These are the activations of a small neural network, seen along a few directions. Each row is one input.
In each table, some parts of the input vary, and every possible input appears once, in random order.
Descriptions start from the smaller parts, as in this example, which fits no table here: values(3) and (point or line(11) or (line(4) and ring(8))).
Shared parts are said once, and a part with two or three values counts as separate values.
(in the rows, 128 means zero)

Other details of the inputs shift rows strongly along two fixed directions, in all tables alike. That doesn't count.

A family of inputs:
x1: [188 117 126 134 133 108 111 127 135 118 121]
x2: [ 92 111 122 110 126 104 123  89  78 113 187]
x3: [194 136  85 130 110 134 100 130 169 140  96]
x4: [155 138 134 131 118 126 145 173 171 168 103]
x5: [210 139 115 143 127 122 119 137 164 120  91]
x6: [187 110 115 131 128 105 114 123 131 134 122]
x7: [104 142 167 149 122 151 147 223 188 165 101]
x8: [160 108 111 128 137 103 131  48  87  78 152]
x9: [169 138 100 119 127 112 102 115 132 130 114]
x10: [172 122 108 141 116 155 129  92 175 110  67]
x11: [178 132 105 115 131  81  96  74  75 111 165]
x12: [ 73 165 138 132 111 171 164 194 199 154 108]
x13: [199 134 131 140 139 134 104 131 164 117  67]
x14: [ 43 117 156 136 134 128 180 153 108 134 170]
x15: [160 146 132 138 116 126 151 177 168 164 113]
x16: [ 27 155 174 131 138 144 155 166 113 118 167]
x17: [182 117 140 132 159  86  95  81  73  83 138]
x18: [192 159 106 140 119 138  95 133 168 116  79]
x19: [182 119 140 140 142 121 102 125 132 111 105]
x20: [190 126 116 135 132 101 122 124 126 128 120]
x21: [164 118 120 118 139  92  71  77  79  90 146]
x22: [171 126 113 142 125 164 131  92 175 105  65]
x23: [173 119 111 114 140  86  80  76  78  89 160]
x24: [ 39 140 152 114 120 125 161 155 114 152 180]
x25: [ 37 152 183 123 142 115 129 190 109 139 158]
x26: [142 140 117 125 131 149 106  89 141  96  98]
x27: [152 106 117 139 119 143 128  85 143 104 107]
x28: [149 116  89 124 113 141 111  97 138 117 121]
x29: [103 134 102 118 111 186 138 150 159 185  80]
x30: [175 152  96 138 107 158 112 106 176 105  79]
x31: [ 33 137 159 122 124 134 155 167 120 130 184]
x32: [166 139 122 132 134 134  87 121 136 109 107]
x33: [ 41 123 167 130 137 129 178 150 119 127 165]
x34: [155 105 119 131 137 106 120  44  83  75 140]
x35: [ 33  95 169 124 138 166 160 152  90 161 152]
x36: [120 158 103 131 104 157 154 155 180 146 110]
x37: [ 98 102 147 101 148 123  88 116  42 138 159]
x38: [100 114 125 109 120 104 125  86  79 122 193]
x39: [187 120 118 137 136 105 116 127 123 123 114]
x40: [110 151 127 135 113 183 134 157 191 129  91]
x41: [131 142 112 131 114 148 121 186 176 158 103]
x42: [149 103 102 131 127 133 137  84 134 115 105]
x43: [ 94 180 144 141 118 154 155 226 191 161 116]
x44: [150 131  91 117 116 132 119  89 140 120 115]
x45: [120 144 136 150 123 174 166 146 183 123  87]
x46: [185 154 113 133 132 147  90 127 169 115  67]
x47: [103 130 125 112 123  99 134  87  75 115 191]
x48: [188 128  91 140 103 145 151  94 169 131  99]
x49: [ 30 132 159 110 141 133 137 190  83 188 154]
x50: [ 73 124 131 138 118 191 177 175 169 199  88]
x51: [142 137 112 124 121 140 105  90 142 102 100]
x52: [187 139  90 127 122 134  95 129 163 132  79]
x53: [113 129 136 107 137  80 111 107  69 129 181]
x54: [108 128 133 117 145  85 109 119  64 112 177]
x55: [199 130 127 139 130 125 102 131 163 122  70]
x56: [ 99  91 129 122 133 104 145  80  80 113 179]
x57: [100 124 161 136 129 182 143 224 162 197  87]
x58: [ 60 151 147 124 129 127 155 149 114 115 175]
x59: [175 102  87 141 110 155 134 100 170 124  88]
x60: [130 122 114 136 101 159 168 139 182 159 115]
x61: [ 69 150 159 118 142 108 131 171 109 130 163]
x62: [123 119 167 130 153  78 115 121  66 102 165]
x63: [181 115  96 142 110 155 138 100 179 113  91]
x64: [100 116 162 127 131  98 145 166 105 156 176]
x65: [117 128 135 147 119 179 158 145 188 129  88]
x66: [ 84 116 142 116 131 112 110  90  79  95 173]
x67: [147 123  92 118 121 133 111  90 133 112 109]
x68: [ 89 144 131 147 110 165 192 180 188 163 113]
x69: [120 102 151 119 154  76 116 117  65 117 162]
x70: [112 135 132 115 141  80 115 115  66 117 183]
x71: [ 82 136 148 118 123 108 134 166 107 156 183]
x72: [159  98 106 117 129  99 129  40  86 106 151]
x73: [147 121 132 143 125 135 133 182 167 158 106]
x74: [180 103 121 117 147  72 101  78  75 109 144]
x75: [ 89 129 173 127 149  98 143 171 107 131 158]
x76: [120 127 114 135 114 155 168 138 180 149  95]
x77: [ 46 109 153 108 131 168 129 147  88 155 149]
x78: [ 91 121 124 116 134 104 125  93  71 101 178]
x79: [175  89 115 112 150  96  93  73  50 139 127]
x80: [ 69 159 171 131 149 122 129 174 105 120 158]
Description of these inputs: line(4) and (values(2) or (values(3) and line(6))).
Question: Changing only the line(4) part turns x74 into x9. The same change can be made to x15. Which row results?
Answer: x11
Question: Changing only the line(4) part turns x64 into x38. The same change can be made to x20. Which row results?
Answer: x36
Question: Changing only the line(4) part turns x22 into x13. The same change can be made to x27. Which row results?
Answer: x7
Question: Which other rows does x79 become when the values(2) part takes its other values? List them by row number.
Answer: x57
Question: Which other rows does x67 become when the values(3) part takes its other values? List them by row number.
Answer: x28, x78
Question: Start at x60 and move only the line(6) part, one step at a time. The first step leads to x56. Which rows follow, in order?
Answer: x59, x63, x27, x65
Question: Which other rows does x13 become when the values(3) part takes its other values? List them by row number.
Answer: x17, x19
Question: Start at x17 and move only the line(4) part, one step at a time. The first step leads to x80. Which rows follow, in order?
Answer: x16, x45
